A small network was shown many inputs. Here are its activations along a few directions, one row for each input.
In each table, some parts of the input vary, and every possible input appears once, in random order.
A made-up example of a description, with smaller parts first: one of 6 places along a line, together with either a single point or one of 11 places around a ring or (one of 3 separate values, together with one of 5 places around a ring).
Shared parts are said once, and a part with two or three values counts as separate values.
In the rows, 128 means zero.

Other details of the inputs vary at random and push rows far along two fixed directions, the same in every table; ignore that.

Table:
R1: [175 121 162 102 117 121 163  73  65 202  72 113 146 139]
R2: [147 129 121 152 112 155 117 107 122 114 131 154  99 135]
R3: [146 135 107 170  99 173  84 109 146  79 161 170  83 141]
R4: [117 120 139 103 169  76 164 173 127 156 117  93 161 107]
R5: [143 132 130 153 102 159 112  93 127 114 139 155 103 148]
R6: [149 115 170 111 106 124 171  65  73 184  76 123 135 133]
R7: [ 69 143  45 123 134 143  65 179 198  39 182 165  95 117]
R8: [110 125 115 144 142 125 132 152 154 101 155 124 136 125]
R9: [157 130 149 129  98 154 126  77 103 153 114 126 127 146]
R10: [162 126 147 116 130 125 151  94  92 177  97 116 138 135]
R11: [105 124 112 141 144 117 122 185 157  87 152 133 115 109]
R12: [133 125 116 165  80 172  83 110 144  63 155 163  88 131]
R13: [ 58 135  90  63 205  57 154 195 141 163 117  77 184 109]
R14: [109 124 127 118 173  82 168 180 133 142 122 115 155 112]
R15: [117 133 121 131 166 107 133 170 150 132 145 113 142 120]
R16: [155 122 151 127  91 149 123  78 100 142 106 127 127 134]
R17: [ 96 130 121 141 142 119 131 172 159  95 153 120 135 122]
R18: [161 134 156 131  98 156 120  70 102 166 108 135 115 153]
R19: [151 130 134 136  87 160  83 111 129  97 138 148 101 127]
R20: [103 128 148 107 165  87 159 168 140 154 120  90 174 117]
Description of these inputs: one of 2 separate values, together with either a single point or one of 9 places around a ring.
Question: The inputs of R13 and R7 match in every part but the choice among 2 separate values. If R1 is changed in the same way as R13 into R7, which row does it become?
Answer: R14
Question: Change only the choice among 2 separate values in R5. List by row number the other rows that result.
Answer: R18

Table:
R21: [135 137  96 152  75 190  67  74 129  79 147 182  70 144]
R22: [170 131 130 157  75 178  82  85 107 106 132 159  77 148]
R23: [110 126 143 136 150 104 141 172 147 124 145 105 148 116]
R24: [122 122 148 142 157 109 158 156 136 127 136 121 147 122]
R25: [121 122 164 124 154  97 168 146 128 160 118  92 166 122]
R26: [162 135 107 157  73 180  72  91 134  80 144 176  68 127]
R27: [ 86 125 101 118 169 103 135 185 160 100 150 127 141 109]
R28: [174 134 143 162  71 184  78  82 114 106 142 159  91 143]
R29: [129 126 135  88 155  97 184  98  92 202  78 101 160 126]
R30: [ 79 130  82 143 161 116  96 219 192  42 184 145 118 101]
R31: [103 117 129  93 153  94 171 141 122 158 106 105 159 123]
R32: [119 122 140 144 151 111 149 159 135 119 142 126 139 121]
R33: [143 124 153 138 104 138 130 101 105 141 117 119 125 131]
R34: [150 116 146 108  91 139 149  59  85 165  82 130 125 140]
R35: [120 132 120 100 152 105 164 100 107 186  93 111 154 135]
R36: [112 123 139  81 147  93 191  85  89 207  74  96 173 145]
R37: [134 123 145  74 158  91 185  97  83 216  73  93 166 135]
R38: [148 131 122 143  71 172  75  90 131  87 139 157  84 127]
R39: [129 117 147 102 145  98 175 112  98 168  91 117 151 118]
R40: [162 137 129 159  70 184  69  90 113  95 138 157  85 141]
R41: [168 127 146 175  81 185 101  82 129  91 144 171  88 142]
R42: [ 69 134 104 101 175  86 138 187 160 128 141  98 160 111]
R43: [ 99 132  88 135 156 112 108 198 177  79 161 134 121 104]
R44: [134 141 104 126 101 163  78 106 133 102 142 147 105 132]
R45: [118 130 128 102 127 124 138 102 115 154 108 111 140 128]
R46: [122 122 145 143 140 119 148 164 155 111 145 122 142 127]
R47: [124 128 125 146 147 112 137 167 137 120 141 122 131 117]
R48: [125 133 104 134 109 158 101 103 132  96 140 157 100 132]
R49: [161 122 141 101 108 140 139  62  84 180  87 130 122 145]
R50: [107 129 113 170 130 137  97 199 190  46 191 144 112 122]
R51: [108 132 126  98 139 113 147  98 113 171 101 104 154 137]
R52: [111 128 122 103 149 111 160  98 107 168 100 120 151 137]
R53: [103 121 122 112 146  97 146 170 144 115 131 118 143 112]
R54: [104 124 128 136 159 102 149 173 132 116 135 119 141 116]
R55: [105 125 122 112 140 111 128 152 143 121 128 112 140 112]
R56: [147 117 160  81 149  85 187 103  81 210  71  98 162 127]
R57: [150 125 150 141 131 121 154 117 110 157 115 124 132 129]
R58: [ 92 122 130 132 184  80 164 204 145 119 145 106 160 109]
R59: [137 125 131 105 101 142 143  66  96 158  95 130 125 143]
R60: [191 131 164 155  70 187 100  55 104 133 119 153 103 149]
R61: [ 83 146  80 122 159 118  89 188 177  87 169 127 137 122]
R62: [105 130 114 103 156 108 125 166 143 129 134 113 150 114]
R63: [149 129 120 171  59 187  74  96 127  68 149 168  70 144]
R64: [156 122 167 126 146 114 165 123 115 171 110 112 149 137]
R65: [175 126 174 131 102 147 140  68  87 174  97 124 136 143]
R66: [138 121 176 121 142 109 175 117 115 177 102  96 164 128]
R67: [151 132 121 128  88 164  85  92 119 112 126 149 103 131]
R68: [131 123 126 105 143 110 138 136 122 147 113 119 136 125]
R69: [166 133 125 167  75 178  91  82 109 106 129 162  77 139]
R70: [ 92 130 121 136 156 103 125 198 157  99 153 105 141 110]
R71: [120 134 107 165 140 133  83 205 182  57 193 145 104 122]
R72: [150 134 130 155  95 161  85 123 126  97 149 145 104 132]
R73: [ 86 138  87 119 170 100 128 184 163 115 148 122 138 113]
R74: [162 135 119 123  77 175  94  44  95 145 109 157  88 157]
R75: [ 74 146  72 128 160 120  74 216 194  60 188 133 127 111]
R76: [ 90 127 101 109 184  85 151 195 159 129 137 110 154 105]
R77: [140 123 157  85 143  93 170 109  88 194  80  99 167 119]
R78: [151 120 171 122 153  97 195 109  96 201  88 100 164 129]
R79: [ 72 134  83 131 156 118  87 217 199  55 185 126 125 103]
R80: [116 121 136 143 135 115 140 165 145 109 148 123 134 126]
R81: [137 125 145 137 154 110 142 162 140 135 139 116 141 129]
R82: [179 133 139 178  80 186  95  85 134  99 143 167  83 141]
R83: [136 125 135 104  98 139 148  53  86 173  86 130 128 149]
R84: [111 140  90 122 140 131  98 143 152 110 149 136 119 139]
R85: [112 120 136 135 139 107 148 165 134 119 137 114 141 124]
R86: [184 126 148 151  72 174 102  61  89 135 117 153  88 152]
Question: What do these inputs look like to the network?
Answer: one of 6 places around a ring, together with one of 11 places along a line
Question: The inputs of R53 and R80 match in every part but the place on the line of 11. If R39 is changed in the same way as R53 into R80, which row does it become?
Answer: R32
Question: The inputs of R43 and R35 match in every part but the place on the line of 11. If R55 is changed in the same way as R43 into R35, which row does it become?
Answer: R51
Question: Change only the place on the ring of 6 in R47. List by row number the other rows that result.
Answer: R33, R58, R72, R85, R86

Table:
R87: [161 127 138 141  73 170  83  87 110 110 130 148  94 140]
R88: [144 126 125 163  82 172 118  70 115 105 131 166  87 149]
R89: [166 117 171 111  85 135 158  48  71 187  70 117 132 136]
R90: [ 75 143  55  92 142 126  87 149 160  97 145 138 118 121]
R91: [164 115 163 121 106 139 178  37  68 185  74 139 129 146]
R92: [172 137 125 155  95 175  90  82 111 121 131 159  89 138]
R93: [ 99 135 126 120 170  91 124 204 158 119 150  97 161 105]
R94: [ 92 126 119 148 120 134 114 159 160  77 158 129 124 124]
R95: [126 132 105 145 142 128 107 173 150  90 159 144 109 125]
R96: [109 112 146  93 199  54 220 168 112 196  89  84 182 109]
R97: [125 140 122 136 132 135  84 169 168  98 165 121 128 127]
R98: [131 130 147  99 189  76 185 152 118 203 103  89 182 130]
R99: [100 124 122 138 129 128 115 166 161  77 158 132 130 115]
Question: What do these inputs look like to the network?
Answer: either a single point or (one of 2 separate values, together with one of 6 places along a line)
Question: Change only the choice among 2 separate values in R99. List by row number the other rows that result.
Answer: R91
Question: Change only the place on the line of 6 in R95. List by row number the other rows that result.
Answer: R88, R91, R92, R96, R98

Table:
R100: [147 138  93 129  92 177  98  43 122 127 115 175  90 142]
R101: [101 147 150 144 161 125 104 191 183 110 178  87 175 130]
R102: [127 125 114 140 170  96 117 213 160 113 169 128 137 120]
R103: [135 136 121 150 115 154  57 158 148  63 181 141  96 115]
R104: [ 85 121  92 158 119 148 112 157 140  70 154 143 103 132]
R105: [174 119 175 112 137 117 144 129 110 159  93 103 153 108]
R106: [171 129 154 116 145 112 162 143 109 182 110 117 140 130]
R107: [129 108 179  99 137  79 193 109  86 188  89  85 160 118]
R108: [122 135 121 134 152 105 169 111  94 167 103 115 134 130]
R109: [135 128 130 160  85 155  92 168 169  57 170 149  91 106]
R110: [122 108 155 122 158  79 167 201 165 114 123  94 159  91]
R111: [173 138 126 132  95 148 117  69  72 167 101 130 100 161]
R112: [169 147  94 119  81 171  79  61 111 133 121 166  97 156]
R113: [ 67 120 109  71 162  84 146 166 168 130 126  96 153 104]
R114: [141 111 166 125 129 120 192 126 105 150 105 128 143 123]
R115: [ 95 107 126 148 158 102 149 201 159  80 166 138 142 112]
R116: [ 88 125  82 120 121 145 107 138 165  69 150 158 114 130]
R117: [152 100 170 128 140 112 191 126 118 138  94 124 147 120]
R118: [134 145 100 162 120 144  62 166 150  76 168 161  86 145]
R119: [171 130 132 166  97 168 113  59 103 121 133 170  77 140]
R120: [160 137  98 102  91 177  76  54 125 136 121 161  78 155]
R121: [152 125 182  91 153  95 179 143  90 202  88  83 178 106]
R122: [150 120 137 121 189  82 156 210 160 139 129 105 155 112]
R123: [109 126 138  44 167  95 156 108 106 203  81  83 174 115]
R124: [112 128 114 134 153 114 165 112  96 175  99 115 135 130]
R125: [137 128 105 183 125 151  92 152 161  71 179 176  91 118]
R126: [103 128 121  86 123  96 154 117 122 153 100 107 163 116]
R127: [ 99 124 115  94 141 105 175 113 114 144 101 126 162 130]
R128: [136 128 128 148 120 140  73 172 147  83 170 138 120 109]
R129: [133 117 137 133  67 154 124  61  79 152  92 119 106 138]
R130: [132 142 151 170 141 147 142 105 153 145 147 125 146 153]
R131: [122 140  74 158 117 158  63 163 147  84 167 145  83 143]
R132: [145 127 149 153  55 160  93  72 100 107 116 151  88 141]
R133: [119 134 117 153 175 108 149 206 172 104 162 138 129  99]
R134: [110 123 176 142 144 125 183 117 136 152 129 102 177 156]
R135: [156 142 126  95  85 160  96  52  87 157  95 136 132 134]
R136: [ 90 114 118  77 151 112 170 106 129 147 102 122 144 131]
R137: [155 114 147 156  79 171 123  63  98  98 132 166  83 146]
R138: [ 70 127  90  97 141 101 115 181 181  92 147 115 143 105]
R139: [156 139 128 170  92 166 104  63  98 122 118 175  81 148]
R140: [ 87 130 166 136 155  97 159 178 176 134 152  74 186 129]
R141: [132 123 121 156 182 103 147 201 183  92 150 136 132  97]
R142: [104 137  97 142 120 151  65 166 136  88 156 121 111 118]
R143: [ 94 140 124 129 161 100  95 207 146  97 153 112 145 110]
R144: [121 114 131 156 102 129 100 166 158  73 166 141 112 109]
R145: [ 95 128  99 158 118 139 116 156 138  61 158 143 102 132]
R146: [ 92 143 106 126 158 104  99 204 141  97 156  97 141 107]
R147: [149 135 181 118 164 103 183 108 114 226 104  76 191 167]
R148: [114 136 115  87 174  82 195 101 103 202  81 112 178 122]
R149: [110 121 140 143 121 125 144 124 109 111 120 144 123 140]
R150: [151 135 126  87  88 164  93  49  94 159  93 134 125 135]
R151: [112 123 142 117 116 100 158 120  95 153 101  91 140 123]
R152: [165 135 109  94  98 156 107  51 101 172  95 146 112 157]
R153: [189 127 149 131 104 147 121  68  82 167 113 140 100 155]
R154: [143 135  97 120  99 179  98  38 128 128 117 173  78 140]
Question: What do these inputs look like to the network?
Answer: one of 5 places around a ring, together with either a single point or one of 10 places along a line
Question: The inputs of R105 and R117 match in every part but the place on the ring of 5. If R143 is changed in the same way as R105 into R117, which row does it become?
Answer: R149
Question: The inputs of R130 and R140 match in every part but the place on the ring of 5. If R124 is changed in the same way as R130 into R140, which row does it become?
Answer: R129
Question: List by row number the other rows that have the place on the ring of 5 in common with R131.
Answer: R102, R106, R111, R112, R118, R120, R122, R147, R152, R153
Question: Change only the place on the ring of 5 in R153. List by row number the other rows that result.
Answer: R103, R107, R119, R137

Table:
R155: [ 81 119 120 144 216  46 187 247 152 116 145  96 164  95]
R156: [169 122 224 125  73 149 149  43  71 198  83  83 163 150]
R157: [ 91 142  75 119 139 142  60 191 173  59 179 133 118 121]
R158: [183 124 191 101 135 101 188 103  59 226  68  94 164 126]
R159: [102 138 117  90 201  68 162 197 156 169 132  76 176 123]
R160: [189 123 148 181  53 192 111  67  95  98 125 184  68 140]
R161: [ 89 117 133  86 178  65 208 129  99 196  95 101 174 124]
R162: [106 121 136  98 181  75 215 132 117 191  95  92 169 134]
R163: [134 130 107 146  93 158 116  79 120 114 122 164 102 155]
R164: [145 128 117 161 107 171 121  82 127 122 129 165  93 146]
R165: [118 114 147  87 109 120 173  48  74 177  61 122 132 133]
R166: [135 109 212 143  89 134 187  62  86 172  92  96 163 146]
R167: [112 108 123 168 145 117 121 221 189  42 183 149 112 105]
R168: [ 72 146  61 131 168 112  57 241 206  52 214 136 118 107]
R169: [132 142 107 139 149 143  93 156 158 124 153 132 121 130]
R170: [201 153 123 166  68 212  46  48 128  99 149 186  71 152]
R171: [116 109 150  75 141 104 207  63  57 206  57 102 166 140]
R172: [124 139 104 165 160 115  76 226 168  68 186 126 110 105]
R173: [164 146 106 139  74 181  61  73 122 118 130 161  94 158]
R174: [104 143  79 182 156 145  85 198 213  22 209 177  99 116]
R175: [ 37 116  91  85 191  55 177 220 170 108 133  92 177  80]
R176: [157 141 109 128  40 204  31  45 116  89 125 171  59 143]
R177: [100 122 129  53 156  72 171 135 105 197  77  72 189 100]
R178: [213 119 164 157  49 193  70  68 108 107 131 164  72 142]
Question: What do these inputs look like to the network?
Answer: one of 2 separate values, together with either a single point or one of 11 places along a line
Question: The inputs of R170 and R174 match in every part but the choice among 2 separate values. If R158 is changed in the same way as R170 into R174, which row does it become?
Answer: R160
